A small network was shown many inputs. Here are its activations along a few directions, one row for each input.
Each table varies a few parts of the input and shows all the possible inputs, shuffled.
Descriptions start from the smaller parts, as in this example, which fits no table here: one of 8 places around a ring, together with either a single point or (one of 2 separate values, together with one of 4 places along a line) or one of 11 places around a ring.
Shared parts are said once, and a part with two or three values counts as separate values.
(in the rows, 128 means zero)

Other details of the inputs shift rows strongly along two fixed directions, in all tables alike. That doesn't count.

Table:
R1: [ 95  71 125 194 162 116 149 148 143 134  93]
R2: [165 184 211  45  49 141 143 124 121 107 121]
R3: [118 130 149 110  88 184 114 123  64 104 155]
R4: [148 193  78  97 150  80  90 137  79 181 121]
R5: [160 172 149 100  79 119 134 168 124 156 222]
R6: [136 139  74 143 105  84  41 133  76 160 118]
R7: [ 75 117  36 190 248 105 138  99 134 141 138]
R8: [115  64 182 163 170 133 162 125 191  93 104]
R9: [153 152  65 158 120 117  91 116  86 156 243]
R10: [186 154 192  45  40 155 145 158 103 132 104]
R11: [108 197 106 105 182 113  85 158  72 151 152]
R12: [114 113 161 133 188 152 199 160 185 145  91]
R13: [163 142  87 176 111  81  61 154  94 138 223]
R14: [163 184 159  54 103 114 114 128 110 133 129]
R15: [108 131  71 128 145 143  86 137  37 149 158]
R16: [ 87 138 165 142 163 147 210 148 197 110 101]
R17: [ 93 126 160 146 140 166 217 169 192 113  86]
R18: [122 173  62 118 124 105  73  77  79 132 155]
R19: [137  67 116 134 114 160 193 102 198 127  86]
R20: [131 114 205  80  86 193 139 105  99  76 156]
R21: [173 119 171  57  84 165 112  80 126 104 142]
R22: [107 113   7 182 215  83 133  82 153 179 108]
R23: [140 108 230 106  78 157 111 134 105  64 138]
R24: [100  71 164 187 130 144 176 143 179  85  91]
R25: [137  60 159 149 131 114 151 107 218 134  75]
R26: [117  52 182 169 165 137 163 131 180 122  93]
R27: [ 77  96  29 186 243 104 143 113 124 163 129]
R28: [139  80 157 136 131 108 137 102 214 104  93]
R29: [ 98 126 106 149 178 139 184 183 159 150  92]
R30: [124 161  84 136 115  66  42 108  91 121 136]
R31: [161 119 196  91  17 147  87 127 119  91 116]
R32: [123 164  47 127 104 119  77  97  72 137 144]
R33: [152 196 140  87  65 132 124 144  99 132 113]
Description of these inputs: one of 3 separate values, together with either a single point or (one of 2 separate values, together with one of 5 places around a ring).
The inputs of R28 and R21 match in every part but the choice among 3 separate values. If R26 is changed in the same way as R28 into R21, which row does it become?
Answer: R27

Table:
R34: [136  91 191 121  92 150 205 105 217  90  92]
R35: [113 142  63 151 157  94  81  97  87 140 147]
R36: [151 135 117 105 102 127 112 110 110 135 123]
R37: [ 91 106  80 185 215  94 161 119 161 141 115]
R38: [120 128  81 144 119 108  86 121  85 140 139]
R39: [164 119 200  78  63 159 123 143 136 119 115]
R40: [126  78 194 140 124 153 176 120 209  92 104]
R41: [131 125 140 119  99 127 105 111 107 102 145]
R42: [121 154 111 113 118 139 122 145 102 146 129]
R43: [144 146 174  76 100 169 137 122 118 117 133]
R44: [159 126 135 126 103 135 116 132 122 135 196]
R45: [ 95 104  64 207 170  95 155 112 172 126 106]
R46: [184 128 194  79  58 159 151 133 152 125 180]
R47: [125 124 129 132 129 124 110 148  89 140 137]
R48: [151 108 174  98 111 153 123 136 100 123 136]
R49: [135 144 126  87 117 149 126 136 104 135 132]
R50: [119 113 144 158 148 123 194 144 190 123  93]
R51: [115 144 134 120 126 146 113 132  97 113 151]
R52: [132 142  98 126 103 111 106 121 105 144 122]
R53: [125 139 133 137 127 120 106 149  88 125 143]
R54: [127 164 105 117 157 101 106 128  91 148 137]
R55: [136 159 125 123 112 113  93 142 113 132 126]
R56: [122 136 139 124 112 153 121 145 101 114 143]
R57: [ 94 108 109 177 188 103 164 131 164 122 118]
R58: [148 134 171  95  93 141 132 151 109 135 122]
R59: [104 121  62 177 208  89 168 129 165 162  96]
R60: [123 168 104 127 139  96  86 130 110 136 133]
R61: [141 145 103 113 136 110  89 129 109 150 124]
R62: [ 95 130 110 156 167 128 188 125 188 123 105]
R63: [135 159 150  99  92 153 125 146 106 120 134]
R64: [110 118  99 156 183 100 155 112 192 140  97]
R65: [152 138 157 105  67 137 125 124 122 110 124]
R66: [147 115 180  98 108 150 101 117 121 113 137]
R67: [119 134  99 124 144 141 105 131  84 139 144]
R68: [139 114 110 125 116 129 101 107 100 128 135]
R69: [129 128  91 131 151 110  72 129  92 145 139]
R70: [126  75 204 118 123 192 209 113 201  93 108]
R71: [103  98 106 185 167 109 149 135 184 122 105]
R72: [116 133 115 131 124 148 113 141  91 136 139]
R73: [129 160  80 122 135  96  93 100  97 141 135]
R74: [126  70 167 147 123 149 164 134 193 117  98]
R75: [118 170 107 124 148  95 107 140  93 138 139]
What is each input in this table made of?
Answer: one of 2 separate values, together with either a single point or (one of 4 places along a line, together with one of 5 places around a ring)
The inputs of R65 and R45 match in every part but the choice among 2 separate values. If R55 is changed in the same way as R65 into R45, which row does it become?
Answer: R71
Change only the place on the ring of 5 in R40. List by row number the other rows that result.
Answer: R66, R69, R71, R74
Change only the place on the ring of 5 in R42. List by row number the other rows that result.
Answer: R43, R49, R62, R63
Change only the choice among 2 separate values in R34. List by row number the other rows that result.
Answer: R41

Table:
R76: [ 94  97  88 180 143  95 157 124 144 149 114]
R77: [ 99 101 102 176 164 142 127 121 141  91  75]
R78: [147 106 174 127  72 162 183  96 176  85 110]
R79: [169 120 227  70  85 201 136 128 139 115 151]
R80: [128 136  67 134 149  94  41 109  76 168 160]
R81: [115 142  71 117 113 112  60 109  71 155 165]
R82: [129 111 195 135 132 114 169 136 187 114  98]
R83: [130  96 180  80  86 170  65 122  47 101 118]
R84: [118 189  63 120 157 120  85 162  59 178 144]
R85: [ 79 108 117 161 194 162 151 132 125 117  93]
R86: [161 159 180  72  89 161 132 165  71 135 136]
R87: [140  75 161 123 111 131 186 137 166 130  85]
R88: [124 194  74 100 154  74  80 115  66 148 128]
R89: [123  81 185 129  94 167 184 141 188  95 140]
R90: [148 113 119  97 114 121 126 103 100 140 116]
R91: [183 152 155  74  64 149 109 115  88 103 124]
R92: [109  88  96 179 164 104 123 123 163 163 112]
R93: [ 99 143  92 143 170  95 147 146 173 150  87]
R94: [ 95 141  79 142 174 117  44 140  28 109 157]
R95: [152 151 167 107  44 144 107 142  83 103 142]
R96: [136  87 182 118  99 157 191 104 168  82 146]
R97: [125 105  99 178 187  97 147 105 156 123 145]
R98: [ 95 137  83 164 174 127 182 103 146 142 126]
R99: [124 112 192 124 100 172 205 144 157 115 122]
R100: [119 177  74 143  95 114  63 140  74 140 150]
R101: [117  96  68 142 166 109 146 113 167 156 101]
R102: [121  84 122 175 152  97 142 125 151 150 111]
R103: [ 76 142  93 164 158  98 146 133 175 143 108]
R104: [127 122  96 199 157  93 139 134 160 130 106]
R105: [140  99 204 126 120 184 179 144 185 129 117]
R106: [131 109 179 117 138 134 155 113 210 114 108]
R107: [105 143  82 131 180  96 148 123 182 144  96]
R108: [ 98 134 110 167 179  90 129 135 180 148 104]
R109: [125 111 107 155 165 102 172 157 150 123 124]
R110: [133 104 141 139  94 161 169 110 201  98 114]
R111: [126 186  93 122 160  70  59 105  71 148 146]
R112: [136 126  78 146 146 125 147 123 179 126  98]
R113: [176 102 204  56  78 182 149 140 150  90 150]
R114: [161  90 180  98 115 154 193 119 168  91 125]
R115: [140 183  60 138 126  84  75 154  56 144 127]
R116: [125 166  59 128 154  95  68 163  66 152 165]
R117: [117 104 105 192 184  88 148 144 153 129 142]
R118: [111 128 109 183 189 112 165 144 147 154 121]
R119: [144 169 161  76  99 108 107 156  86 128 118]
R120: [119 135  92 131 177 146 170 133 164 152 114]
R121: [132 138 151 114  88 126 109 151  74 108 180]
R122: [173 156 155  79  54 156  87 154  91 119 125]
R123: [122 121  87 195 158 108 125 132 176 139 106]
R124: [130 120  80 181 163 112 122 110 183 129 118]
R125: [152 101 204 118 127 175 195 107 173 115 119]
R126: [107 143  82 130 103 109  62 130  64 164 154]
R127: [145 117 164  83  58 147 106  93  77 121 151]
R128: [145  78 169 136 139 151 161 122 199 102 146]
R129: [102  90 210 108 134 166 157 125 166  75  69]
R130: [133 161 172  80  68 180 108 150  76 136 163]
R131: [129 164 189  81  66 125 109 143  87 113 142]
R132: [171 111 179  84  78 139  82  95  75 128 149]
R133: [ 98 192  70 112 137  90  60 120  83 147 159]
R134: [103 107  93 156 156 125 153 119 172 115 157]
R135: [110  97  75 155 159 106 146 134 159 165  92]
R136: [150 129 157 114 108 134  77 151  95 125 176]
R137: [133 122  85 188 165 100 139  93 165 126 109]
R138: [111 183  78 111 134 137  84 128  66 155 176]
R139: [139 169 181  64  69 135 103 105  83 108 148]
R140: [168 164 170  55  92 169 126 127  65 130 142]
The inputs of R85 and R129 match in every part but one. If R99 is changed in the same way as R85 into R129, which row does it become?
Answer: R131
The inputs of R78 and R96 match in every part but one. If R122 is changed in the same way as R78 into R96, which row does it become?
Answer: R116
What is each input in this table made of?
Answer: one of 5 separate values, together with either a single point or (one of 3 separate values, together with one of 4 places along a line)
Change only the place on the line of 4 in R106. List by row number the other rows that result.
Answer: R82, R108, R111
Change only the place on the line of 4 in R126. List by row number the other rows that result.
Answer: R76, R81, R127
Change only the choice among 3 separate values in R133. List by row number the other rows that result.
Answer: R106, R107
